Each row below holds a small network's activations on one input, seen along a few directions.
In each table, some parts of the input vary, and every possible input appears once, in random order.
Descriptions start from the smaller parts, as in this example, which fits no table here: ring(8) and (point or (values(2) and line(4)) or ring(11)).
Shared parts are said once, and a part with two or three values counts as separate values.
In the rows, 128 means zero.

Other details of the inputs vary at random and push rows far along two fixed directions, the same in every table; ignore that.

A family of inputs:
R1: [134 156  97 154 101 209 103 109 130 136 148]
R2: [117 118 137 107 122  36 179 122 116 122 128]
R3: [135 152 135 124 110 142 136  80  97 121 163]
R4: [133 112 139 108 134  57 184 156 114 132 117]
R5: [136 108 140 115 137 112 128 127 145 123 116]
R6: [ 93 106 127 118 144 122 123 154 157 131 120]
R7: [158 167 103 150 118 203 100  97 132 129 133]
R8: [123 107 122 146 140  97 100 146 144 116 127]
R9: [120 145 134  88  77 103 213  80  83 128 144]
R10: [130 163 138  93 128 164 147 106  86 132 146]
R11: [112 119 117 170 149 116  82 154 150 132 110]
R12: [137 164 117 125 114 167 114  81 109 138 163]
R13: [159 169 119 141 117 204 106 119 112 141 154]
R14: [128 115 123 161 149 129  94 154 158 126  89]
R15: [123 138 113 142 167 157  84 155 184 139 107]
R16: [110  74 155 114 119  79 157 141 130 110 129]
R17: [103 100 134 141 121 115 133 138 123 123 110]
R18: [140 155 138 126 111 160 143 105  67 128 130]
R19: [110 154 141  88 124 124 156  73  84 121 154]
R20: [134 122 129 121 132  74 160 139 151 128 102]
R21: [139 107 132 124 145 122 111 165 139 135 125]
R22: [138  98 148 111 128  92 143 152 103 108 121]
R23: [118 106 105 155 141 152  79 171 188 148 124]
R24: [142 117 128 150 145 136  98 149 171 126 113]
Each input here is: values(4) and (point or line(5)).
Q: List by row number the other rows that have the values(4) part in common with R14.
A: R5, R7, R15, R20, R24
Q: Change only the values(4) part in R9. List by row number the other rows that result.
A: R2, R4, R20

A family of inputs:
R25: [125  95 157 101 107  90 166 124  65  97 136]
R26: [129  91 138 149 135 102 117 158 144 124  89]
R27: [114 116 167 105 125  74 163  97  76 114 120]
R28: [146  82 133 156 131  97 107 162 140 111 113]
R29: [143  95 128 157 144 122  86 145 154 115 119]
R30: [119 112 127 148 150 121  76 166 140 122 125]
R31: [133 123 124 139 135 107 126 148 182 132 118]
R32: [117  96 126 134 149 133 110 151 173 133 125]
R33: [138 188 122 110 107 159 155  47  89 132 150]
R34: [131  98 165  94 126  65 159  86  81  89 141]
R35: [114  90 130 136 142 103 132 175 150 137 126]
R36: [210 197 158  57 146 183 176 118  47 141 135]
R37: [145 104 119 171 138 118  93 169 138 125 124]
R38: [109  95 140 141 141 139 108 176 140 124 116]
R39: [125 172 131 105 107 174 155  65  79 140 176]
R40: [141 171  80 149 105 217  92 127 154 167 143]
R41: [114 115 161  97 121  39 191 101  83 116 124]
R42: [118 102 132 128 153 116  84 150 147 108 124]
R43: [125 124  99 146 130 110 131 166 163 131 100]
R44: [113 106 146  81 117  55 205 100 101 100 115]
R45: [140 123 118 148 121 106 132 164 175 137 116]
R46: [126  89 134 135 142 126  91 154 147 107 115]
R47: [137 192  70 166 119 192 112 137 143 156 131]
R48: [128 196 107  99 109 159 165  55  93 125 151]
R49: [122 129 157  81 117  57 191  91 116 110 141]
R50: [107 131 109 138 152  80 126 164 157 134 110]
R51: [141 202 126 114  93 152 165  64  93 142 169]
R52: [134 169  87 139 118 215  88 113 160 162 145]
R53: [123 181 119  94  95 164 153  68  81 151 169]
R54: [135 114 125 164 151 109  78 155 142 126 128]
R55: [131 145 118 151 118 224  89 131 136 133 132]
R56: [142 162 133 109  96 150 173  53  85 125 138]
R57: [122  91 143 140 148 103 110 144 152 119  91]
R58: [123  98 136 153 141  96 119 167 134 131  96]
R59: [146 139 141 105  82 165 155  77  56 104 151]
R60: [129 174  95 143 141 217  82 106 159 154 159]
R61: [120 174 112 157 136 234  65 123 134 146 147]
R62: [111  99 118 124 130  92 131 177 152 147 120]
R63: [158 186  82 179 110 214  94 118 150 160 126]
R64: [124  98 120 144 136 134 115 166 166 138 123]
R65: [113 102 141 133 159  92 104 140 151 120  99]
R66: [103 103 123 105 148  87 117 151 167 136 123]
R67: [102  71 188  73 121  91 180 103  87  86 123]
R68: [ 99  99 145 121 159 134  95 150 155 113 119]
R69: [134 131 116 152 127 100 132 172 168 144 123]
R70: [128 118 146 112 107  70 194 114  84 122 122]
Q: Describe the family of inputs behind these rows.
A: point or (ring(5) and ring(9))
Q: Change only the ring(9) part in R48. List by row number the other rows that result.
A: R33, R34, R42, R49, R60, R65, R66, R68
Q: Change only the ring(9) part in R43. List by row number the other rows that result.
A: R26, R28, R40, R45, R55, R59, R63, R64

A family of inputs:
R71: [127 172  99 111 108 152 145  83 115 147 154]
R72: [115 164 129 116 101 125 175  82 118 128 142]
R73: [120 119 151 103 131 111 139  85 106 102 131]
R74: [146 164 127 117 118 195 126 115  92 131 156]
R75: [ 96  97 111 150 163  67 123 181 190 139 105]
R76: [164 165 122 147 108 181 124  91 103 145 149]
R77: [118  74 158 129 143  34 140 166 119 117  97]
R78: [122  96 154 110 115  95 163 139  89 120 113]
R79: [133  90 136 149 183  86  81 190 178 116  85]
R80: [159 190 112 152 139 222  80 101 128 152 133]
R81: [ 98  84 116 164 145 122  78 190 181 140  98]
R82: [137 135 132 138 121 112 130 120  94 115 124]
R83: [109 115 112 152 146  91 107 175 207 141 108]
R84: [121 151  84 180 124 209  60 144 161 143 127]
R85: [136 135 149 114 138 124 130 128 102 133 142]
R86: [126 109 133 146 125 117 114 121 145 131 130]
R87: [111 112 137 116 136 125 115 133 127 115 143]
R88: [104  68 148 112 153  87 122 156 154 102 101]
R89: [128 178 139 103 102 184 139  50  71 134 179]
R90: [145 156  91 179 132 188  68 156 144 141 119]
R91: [124  97 140 122 112 107 145 110 118 106 136]
R92: [145 206  99 144 110 187 146  99 118 155 141]
R93: [132 155 133  99 112 102 202  94  81 133 136]
R94: [158 150  93 183 131 223  68 164 170 164 127]
R95: [107  81 135  94 136  26 162 149 151 121 116]
R96: [151 114 143 117 109 115 162 111  91 108 136]
R97: [129  81 150 119 164  81 120 170 145 105  91]
R98: [107 126 102 137 145 103 124 147 165 146 122]
R99: [113 107 118 148 158 164  71 164 186 138 105]
R100: [146 135 139  87 108  81 186 115 112 126 129]
R101: [143 135 114 108 126  96 147 142 136 142 121]
R102: [136 184 109 147 130 224  77  77 135 147 145]
R103: [131 104 169  83 127 112 173 113  86 113 113]
R104: [109  81 147 112 150  91 122 136 144 100 108]
R105: [137 158 131 114  77 203 158  52  78 132 165]
R106: [ 99 119 142 107 122  64 190 110 122 118 127]
R107: [126 142 142  75  91  93 197  68  96 118 151]
R108: [115 127 123 144 118 119 115 108 115 116 132]
R109: [117 129 123 141 148 140  83 141 149 126 144]
R110: [129 115 142 117 141 141 122 163 123 138 130]
R111: [112 128 151  89 109 152 154  94  85 125 158]
R112: [115  65 163 112 123  35 163 121 117  93 124]
R113: [114  68 147 123 122  85 146 143 137 103 121]
R114: [131 121 120 143 144  83 124 188 189 142  98]
R115: [114 124 103 164 129 152  79 144 152 128 121]
R116: [145 167  94 168 120 209  84 142 128 142 127]
R117: [148 208 116 124  91 175 170  78  99 143 145]
R118: [136 135 124  95 121  86 173 122 107 137 127]
R119: [132 145 123 103 122  97 177 116 102 139 129]
R120: [155 128 154 106  98 103 182  78  64 103 147]
R121: [101  87 116 179 159  92  61 190 191 140  96]
R122: [133 115 160  88 126 101 164 120  76 105 143]
R123: [140 120 110 163 170 171  61 192 187 134  95]
R124: [130 177  93 153 126 245  65 122 144 146 161]
R125: [154 131 138 117  99 152 162 103  86 115 143]
R126: [138 128 122 154 165 134  75 180 158 133 127]
Q: Changing only one part turns R74 into R124. The same change can be made to R82. Which row results?
A: R108
Q: Changing only one part turns R113 into R125. The same change can be made to R84. Which row results?
A: R116
Q: Describe the family of inputs behind these rows.
A: values(2) and (ring(8) or (values(4) and line(5)))
Q: Change only the values(4) part in R108. List by row number the other rows that result.
A: R73, R109, R112
Q: Change only the values(2) part in R72. List by row number the other rows that result.
A: R117
